These are the activations of a small neural network, seen along a few directions. Each row is one input.
Each table varies a few parts of the input and shows all the possible inputs, shuffled.
A made-up example of a description, with smaller parts first: one of 4 places along a line, together with either a single point or one of 9 places along a line or (one of 3 separate values, together with one of 8 places around a ring).
Shared parts are said once, and a part with two or three values counts as separate values.

Rows:
x1: 1.04,-3.12,-1.31,9.01,-2.75,5.18,1.53,2.15,2.62,0.94,0.80,0.14,3.99,-4.31,1.47,7.51,1.12,0.87,0.88,-7.81
x2: 3.51,3.42,4.04,1.74,5.46,1.08,-3.88,1.14,-4.25,-3.45,3.05,3.07,0.86,-7.56,-4.79,4.24,2.32,1.85,3.61,0.18
x3: -5.30,-0.14,2.74,2.67,0.64,3.54,-4.32,4.26,-0.49,-1.14,6.90,4.74,-5.55,3.35,-0.17,4.54,-1.28,1.28,3.16,-2.80
x4: 0.15,-1.95,-4.34,2.65,-4.34,-0.36,8.91,-1.70,6.17,4.59,-5.05,-6.12,5.33,-0.25,3.80,-2.57,-1.94,0.40,-2.27,-0.32
x5: 2.88,4.40,-1.79,-2.47,1.43,-3.42,3.77,-4.29,-0.24,0.12,-5.54,-1.98,2.32,-2.75,-1.91,-6.39,1.37,-1.12,-1.33,7.14
x6: 2.42,2.28,0.49,-4.91,2.82,-2.35,2.08,-1.93,0.83,-0.28,-0.48,-3.87,0.23,-0.19,-0.99,-8.57,-0.62,0.37,-0.99,5.01
x7: -3.15,-1.25,-2.16,-3.82,-3.95,-3.30,2.88,-3.10,1.08,1.13,-3.36,-2.60,-1.42,4.99,2.07,-3.33,-1.67,-3.24,-2.97,3.18
x8: -6.13,1.96,-2.81,-4.73,-3.07,-1.59,1.92,0.60,3.06,2.44,-1.58,-1.73,-2.66,6.12,4.46,-3.77,-5.06,-0.48,-2.66,2.70
x9: -1.99,-2.76,1.04,1.08,-1.08,1.65,-7.04,0.44,-1.61,-0.07,2.99,3.30,-2.24,0.57,0.26,6.40,-0.06,0.12,1.66,-4.00
x10: 0.70,-0.53,-2.07,-5.14,-1.49,-3.36,3.63,-1.25,-0.74,1.13,-3.84,-2.26,0.62,3.26,0.68,-5.22,0.79,-2.19,-2.86,2.65
x11: 2.02,-2.52,1.66,1.86,1.01,1.19,-4.00,2.11,-3.95,-1.91,1.35,4.39,-0.59,0.18,-1.74,5.18,3.36,-0.27,1.01,-4.12
x12: 3.85,0.21,4.48,2.06,5.33,1.74,-5.47,1.55,-2.48,-3.50,4.73,2.91,-0.89,-3.41,-3.13,1.99,1.67,2.42,2.74,-1.81
What is each input in this table made of?
Answer: one of 2 separate values, together with either a single point or one of 5 places along a line
The inputs of x11 and x10 match in every part but the choice among 2 separate values. If x12 is changed in the same way as x11 into x10, which row does it become?
Answer: x6
Which other rows does x7 become when the choice among 2 separate values takes its other values? List them by row number.
Answer: x9

Rows:
x13: 5.44,5.25,-1.15,-6.42,3.40,-4.05,1.68,-3.92,-1.26,-1.37,-5.95,-3.42,2.90,-3.33,-1.84,-8.00,0.71,-0.86,-2.83,7.09
x14: -6.89,-3.21,1.50,4.55,-2.70,3.74,-4.54,3.88,0.21,0.31,6.20,5.03,-5.02,4.26,1.71,8.19,-1.62,0.55,2.72,-5.64
x15: -4.49,-0.92,-2.37,-2.71,-3.52,-0.96,4.07,-0.07,4.41,2.77,-1.01,-3.67,-1.52,6.18,4.12,-4.52,-4.12,-0.50,-2.34,1.42
x16: -1.98,-0.42,-1.67,-3.83,-2.28,-1.98,5.39,-0.68,2.00,1.51,-1.68,-4.35,-0.08,3.63,1.80,-5.14,-1.77,-1.62,-2.39,2.38
x17: 3.11,-2.30,1.73,3.84,1.24,2.19,-3.12,1.17,-2.25,-1.30,2.32,2.51,1.30,-3.64,-1.96,4.98,3.13,0.66,1.95,-4.46
x18: -1.98,-3.27,1.48,5.89,-0.79,3.66,-3.63,3.19,0.73,-0.59,4.07,4.36,-2.50,2.58,1.17,5.92,-0.13,1.39,1.85,-5.66
x19: 2.35,3.82,-1.44,-3.96,1.45,-3.68,3.91,-3.76,0.84,1.27,-4.51,-4.25,3.19,-3.43,-0.80,-6.15,-0.72,0.22,-1.16,6.41
x20: 5.42,-0.10,2.06,2.97,3.47,0.40,-3.91,-0.07,-4.26,-2.09,0.08,3.98,2.07,-5.43,-3.77,4.13,4.52,0.99,2.18,-1.69
x21: 7.32,4.77,2.33,3.49,6.41,1.13,-5.19,-0.58,-4.14,-4.42,-1.25,4.61,2.56,-8.62,-4.81,3.09,4.02,1.72,1.88,0.76
x22: 0.47,-3.00,2.53,5.15,0.51,2.80,-2.94,1.73,-1.20,-2.28,3.46,3.40,-1.53,0.35,-1.27,5.41,1.80,0.16,1.89,-4.35
x23: 0.64,0.02,-2.00,-4.77,-1.36,-2.44,4.53,-2.00,1.50,2.14,-2.46,-5.51,2.25,-0.12,1.00,-5.69,-0.88,-1.04,-2.10,2.62
x24: -9.42,-0.64,-3.00,-4.20,-5.84,-0.81,3.74,1.11,3.43,4.05,0.75,-2.68,-3.62,7.58,4.67,-2.22,-4.93,-1.66,-1.66,1.12
The inputs of x16 and x22 match in every part but one. If x24 is changed in the same way as x16 into x22, which row does it become?
Answer: x14
What is each input in this table made of?
Answer: one of 2 separate values, together with one of 6 places along a line
Which other rows does x18 become when the choice among 2 separate values takes its other values? List them by row number.
Answer: x15
Which other rows does x20 become when the choice among 2 separate values takes its other values? List them by row number.
Answer: x19
